Each row below holds a small network's activations on one input, seen along a few directions.
In each table, some parts of the input vary, and every possible input appears once, in random order.
Descriptions start from the smaller parts, as in this example, which fits no table here: one of 3 separate values, together with either a single point or one of 9 places along a line or (one of 5 places around a ring, together with one of 6 places along a line).
Shared parts are said once, and a part with two or three values counts as separate values.

Rows:
R1: 410  -189  473  25  -40  94  -153  152  19  465  133
R2: 208  -293  250  -149  -19  -395  -220  -132  128  482  216
R3: -195  -16  -562  -58  -25  19  448  -59  -8  -241  -278
R4: 103  -27  459  -59  144  -172  -384  -233  154  83  578
R5: 256  -323  240  -213  -136  -314  -201  -9  47  551  216
R6: -37  129  -303  195  -39  361  312  326  -101  -200  -611
R7: -76  354  -277  284  11  342  135  156  -89  -306  -362
R8: -299  259  -365  34  142  241  281  -166  7  -643  73
R9: -322  263  -394  89  291  160  210  -313  68  -701  73
R10: 106  -346  302  -311  -166  -338  -429  29  -36  395  145
R11: -348  53  -500  -138  -99  -125  227  -40  -74  -342  -312
R12: -43  120  -330  178  70  427  492  101  -42  -323  -358
R13: -260  242  -386  48  65  185  39  20  -75  -518  -200
R14: -182  292  -241  245  126  497  303  152  -56  -419  -289
R15: -282  -17  -518  -40  -65  17  412  114  -49  -202  -446
R16: 92  -289  279  -304  -105  -392  -245  -213  17  320  451
R17: 446  -109  443  55  -161  -80  -386  320  -48  649  -104
R18: 89  -8  433  -83  -23  -203  -460  4  -9  242  436
R19: -112  366  -259  272  76  400  373  -36  -4  -439  -96
R20: 378  -82  440  91  66  -105  -210  -13  93  470  169
R21: -411  75  -508  -97  127  -150  398  -373  69  -525  -39
R22: -360  -42  -514  -179  51  46  412  -232  -26  -512  -77
R23: 27  -369  290  -327  -68  -290  -321  -33  -33  332  249
R24: -206  -54  -493  -54  -118  73  313  207  -39  -180  -582
R25: 272  -43  554  102  1  170  -360  190  -24  355  202
R26: 193  -5  406  -75  -92  -254  -618  39  -32  313  328
R27: -94  204  -323  269  144  238  467  -43  30  -350  -317
R28: 350  -19  571  112  -94  126  -461  246  -28  420  98
R29: 288  88  557  178  67  -21  -291  -102  140  285  406
R30: -365  268  -369  79  86  135  178  -48  -92  -562  -52
R31: 341  -36  549  99  0  182  -283  35  37  293  362
R32: 342  -112  474  48  -96  -31  -226  282  -28  572  3
R33: 37  -263  303  -248  20  -466  -255  -334  97  255  454
R34: 174  -354  277  -180  -180  -304  -253  150  -20  574  45
R35: 271  -317  252  -189  -244  -366  -393  202  -17  667  -57
R36: -403  11  -556  -165  31  -78  287  -125  -91  -391  -210
R37: -114  193  -327  198  21  300  423  242  -82  -213  -484
R38: -165  391  -244  332  193  316  355  -149  76  -505  -86
R39: 153  10  432  -92  -20  -199  -374  -144  56  190  606
R40: -261  -6  -514  32  58  -45  457  -171  65  -341  -280
Changing only one part turns R26 into R39. The same change can be made to R10. Which row results? -> R16
What is each input in this table made of? -> one of 2 separate values, together with one of 4 places along a line, together with one of 5 places around a ring
Change only the choice among 2 separate values in R9. List by row number the other rows that result. -> R4
Change only the place on the ring of 5 in R3. List by row number the other rows that result. -> R8, R12, R19, R22

Rows:
R41: -345  -173  -534  -189  -65  -57  378  35  -62  -206  -411
R42: -307  32  -54  -222  111  -57  -328  -345  43  -463  484
R43: -192  332  -229  292  303  172  377  -362  126  -469  -17
R44: 164  87  569  134  -164  -215  -642  2  -1  298  507
R45: 222  452  68  516  -67  462  -174  524  -95  -53  -253
R46: -214  -162  -324  31  219  107  611  -204  52  -285  -210
R47: 97  -220  521  -236  -163  -286  -613  163  -159  446  207
R48: 370  -398  532  -133  100  -234  -88  -94  173  582  238
R49: 396  69  515  206  61  -176  -265  -210  125  468  559
R50: 252  -410  366  -352  -143  -423  -364  110  106  611  -30
R51: -105  146  -75  -37  238  -173  128  -559  168  -268  545
R52: -396  277  -145  39  191  260  26  -2  -21  -670  -9
R53: 157  212  22  124  -248  419  -95  678  -255  104  -514
R54: -383  128  -392  -176  -17  39  54  115  -191  -502  -257
R55: -372  -143  -166  -445  -80  -268  -225  -212  -173  -263  237
R56: 424  376  41  634  115  524  176  203  12  125  -245
R57: -83  -214  -319  -171  100  -376  306  -462  165  -76  324
R58: -248  -253  -433  -384  -227  -525  116  -260  0  8  108
R59: 232  -53  -78  57  -238  312  179  570  -41  327  -752
R60: 331  -84  113  313  -27  497  442  308  27  285  -511
What is each input in this table made of? -> one of 4 places along a line, together with one of 5 places around a ring
Changing only the place on the ring of 5 turns R54 into R41. The same change can be made to R47. Which row results? -> R50
Change only the place on the ring of 5 in R42. List by row number the other rows that result. -> R51, R55, R57, R58
